[[582, 173, 682, 702, 581, 646, 702],
 [563, 156, 663, 708, 452, 850, 573]] Out: 708

[45, 22, 66, 90, 36, 37, 77] Out: 77

[8736, 5164, 7910, 1297] Out: 7910

[71, 50, 27, 14, 97] Out: 71

[-38, -20, 38, -15, 28] Out: 28

[[156, 21, 133, 195, 167],
 [19, 39, 46, 182, 66],
 [225, 76, 162, 76, 232]] Out: 225

[2, 4, 5, 3, 1, 4, 9] Out: 5

[876, -2, 139, -964, -18] Out: 139

[-427, -596, 728, 95] Out: 95

[[131, 112, 232, 133],
 [117, 103, 42, 114],
 [109, 130, 241, 163]] Out: 232
---
-4,-14,-11,35,-35,24,-3
-4,-15,-10,35,-33,24,-3
--> -14

17,90,88,80,91,82
60,68,48,43,25,71
56,64,28,39,37,59
--> 68

4065,1271,4761,4255,4111,5319
5345,8601,6885,3888,4608,6145
--> 1271

425,800,690,922,607,493
468,222,128,719,591,706
530,345,462,755,692,934
--> 222

707,454,-193,-633,-583,-203
37,198,-141,-635,-775,-362
--> 454

504,-59,-327,651
660,232,77,375
-670,650,-649,-77
--> 232

-124,-204,563,-192,407,297,220
-314,102,-564,-211,-413,-187,105
-245,387,-586,-67,-46,-3,-246
--> 102

51,147,258,67,959,138,364
108,223,192,177,959,103,265
113,143,414,179,959,128,434
--> 223

70,57,31,34,29,64
81,77,16,57,51,20
42,62,66,7,60,37
--> 77

-10,8,-33,-8,-22,27,-5
-17,-5,25,2,-29,2,4
-12,-3,-12,0,29,-8,-9
--> -5
---
-77,-13,-37,79,15
19,-36,36,52,-61
-45,-26,-44,41,35
value -36

10,-27,-29,-69,36,-1,-86
-45,0,-64,48,-15,5,-8
value 0

73,-28,5,-21,-61
-4,34,-82,40,15
value 34

-22,-15,-4,-25,-27,-32,-16
3,-1,-63,55,-31,72,27
value -1

34,-28,5,-18,1
-53,10,14,77,-2
value 10

1,12,-25,-20,-11
-39,-11,32,6,-68
-37,18,24,13,42
value -11

71,-1,15,25
61,18,-7,2
value 18

9,-35,-34,-16
74,-46,20,13
value -46

5,-4,49,47
80,33,39,6
-34,22,-45,-88
value 33
---
[[ 0.01  0.15 -0.15 -0.03  0.01]
 [-0.01  0.02 -0.03 -0.01 -0.01]] value 0.02

[[ -6.28  -5.50 -11.17  16.42  -2.61  -4.27]
 [-14.54 -18.55 -12.67  -5.77   3.98   3.36]
 [-14.98  -0.15 -12.67   8.84   7.15   1.44]] value -18.55

[[-0.3  0.4  0.0 -1.5 -1.1  0.3]
 [-0.5  0.3  0.5  1.5 -0.5  1.4]
 [-0.6 -0.9  1.0 -0.1 -0.1  0.0]] value 0.3

[[-0.120 -0.033 -0.026 -0.056 -0.188 -0.145]
 [ 0.040  0.115  0.048 -0.021 -0.145 -0.169]
 [ 0.158 -0.007 -0.068  0.166  0.009 -0.138]] value 0.115

[[-0.128 -0.217 -0.116  0.194 -0.167]
 [-0.027  0.140  0.204  0.145 -0.204]] value 0.140

[[-11.1 -15.4   7.4  -6.5  23.7  12.9  -6.9]
 [  9.0  -0.7 -15.6  -3.0  20.0 -17.1   4.7]
 [ -7.9   5.9  22.1  22.3  21.9  12.4   4.2]] value -0.7

[[-0.525 -0.619  1.962 -1.102  0.240 -0.912]
 [-0.652  0.271 -0.293 -1.436 -0.133 -1.091]
 [ 0.029 -0.584 -0.118 -0.497  1.090 -0.522]] value 0.271

[[  89.8 -209.4  136.1   23.3]
 [-140.8 -217.5  106.9   50.1]
 [ 216.4   92.4  -19.9 -102.6]] value -217.5
---
(80, 31, -1, 12) value 80, 12
(-38, 72, 10, -27, -45, 80) value -38, 80
(69, -64, 30, -73) value 69, -73
(-70, -1, 3, -10, -20, -73) value -70, -73
((0, 6, -39, -9, -70, -14, -1), (31, 19, 73, -31, 47, 19, -24)) value 0, -24
(34, 39, 8, -82, -30, 17, -58) value 34, -58
(-62, -19, -20, 37, -24, -10, 3) value -62, 3
((-8, -27, 47, 57, -63), (-18, -68, -60, 69, -46), (43, 28, -50, -29, -62)) value -8, -62
(-50, 53, 34, 2, -86, 30, 14) value -50, 14
((67, -32, 10, -31, -36, -52, -17), (-19, -29, 48, -15, -21, -28, -16)) value 67, -16
---
[-62   9  -1  28 -73]	9
[-17 -69  -2 -83  32  47]	-69
[-28 -23  68   2 -28 -19 -59]	-23
[50  9 83 -7]	9
[-34  74 -45 -77 -14 -48]	74
[ 23  28  65 -30  -9]	28
---
1,3,3,4
8,8,5,4
gives 5

-4,28,-41,-29,-16,-7
-32,-46,-36,-9,-50,-14
gives -36

77,687,450,148,913,621,326
64,757,512,113,970,700,290
gives 512

57,53,51,33,33,4
80,58,55,18,48,11
gives 55

8910,2602,2791,8269,2761
3095,8852,8088,2523,8434
gives 8088

4,7,2,2,3,3
1,5,3,3,2,5
gives 3
---
1,5,24,14,8,3,2
6,1,4,31,30,-2,86
1,2,18,-20,32,-5,2
--> 18

-24,-58,-10,10,-20
2,-39,21,4,-6
-6,-84,11,20,-21
--> 11

32,3,29,-18
-35,-16,85,30
66,-15,-35,62
--> -35

30,29,-32,50,-43,30
65,37,-13,35,18,-67
-84,46,23,9,-33,38
--> 23

7,-21,7,1,0,16
-14,31,-10,7,-9,-23
-21,77,-14,24,-35,-52
--> -14

14,-23,17,-11,-36
11,-4,-5,-2,64
-17,11,-14,14,18
--> -14

-19,-30,-18,-1,36
-45,-26,68,-12,-11
-32,31,41,-44,-21
--> 41
---
[[11 34 55 23 57  2 54]
 [61 64 60 69 58 80 59]]
34

[7 1 6 1 6 7 4]
1

[9101 4385 9599 2524 6196 3912]
4385

[ 885  121  -41 -737 -107   37  515]
121

[227 212 122  28]
212

[ 20 231  26  12 171  44 104]
231

[[6 3 2 4 6]
 [4 6 5 9 4]]
3
---
102,121,96,84,90,99,85
66,1,247,97,154,201,103
107,102,111,104,96,107,103
| 97, 247

509,422,395,368,416
536,359,329,340,387
230,756,354,430,618
| 329, 756

-96,826,-117,-290,-619 | -117, 826

3036,8581,8197,5792,7190 | 8197, 8581

97,89,22,46,74,70,56 | 46, 97

2861,2956,2341,8191,3454 | 2341, 8191

25,3,74,235,82,44,32 | 235, 235

296,752,597,285,122,117,35 | 285, 752
---
-41,76,8,48
43,-36,-22,-66
⇒ 48

-2,23,47,4,29,65
-10,-15,-5,-8,-8,-5
⇒ 47

-34,-36,-14,25
-9,-4,11,-40
0,-19,81,5
⇒ 25

21,-5,3,19,-13,7
-88,62,55,-31,39,-2
⇒ 55

15,-48,39,-3,21,-51
10,-28,29,67,34,-33
-36,-25,36,31,-28,12
⇒ 39

-51,31,-84,45
-51,77,59,85
⇒ 77

29,-72,0,69,27,-4,24 ⇒ 29
---
[[ 25   8   6 -66   6  58]
 [ 16 -28 -79   7 -14  30]
 [ 14 -16 -51 -61 -88  41]]
16

[[-74  66 -23 -48  60 -73]
 [ 46   3 -31 -37   5  48]]
46

[[-13  10   4  -7  -6]
 [-25  -9 -72  -3   5]
 [ 33  -9  -4   5  -3]]
-25

[[ 17 -28 -42 -45 -44  42 -24]
 [-75  56  -4 -25  24  37  68]]
-75

[[  9 -11 -24  17  69  11  38]
 [  1  -9   0 -13  81  16  36]]
1

[[-32   1  33 -64]
 [-31   1  32 -62]]
-31

[[  8 -12  -1  16 -20]
 [-25 -55 -30  22  -6]
 [-55  20 -10  83  15]]
-25

[[  9   5  -2  18  26]
 [ 21  -6  -1  21  -5]
 [  5 -16 -13  69   0]]
21

[[  9  33  -5 -13  14 -55 -63]
 [  8  33  -4 -14  14 -55 -64]
 [ 17 -27  41   6 -40  18  29]]
8

[[ -5  39  53 -72  62]
 [ 41  13 -56  52  14]
 [-38  47 -47 -59 -58]]
41
---
[-68 -19   8  31  16  -2] out 31
[41 29 -1 67] out 29
[-89  27 -58 -38  43  -2  87] out 43
[  5  53 -51  82   0  28] out 82
[ 54  49 -48  -1  77] out -48
[-45 -55 -69  -5 -12] out -69
[ 78 -57 -14 -37  10  82] out -37
[  1  59  18  74 -24  37  81] out -24
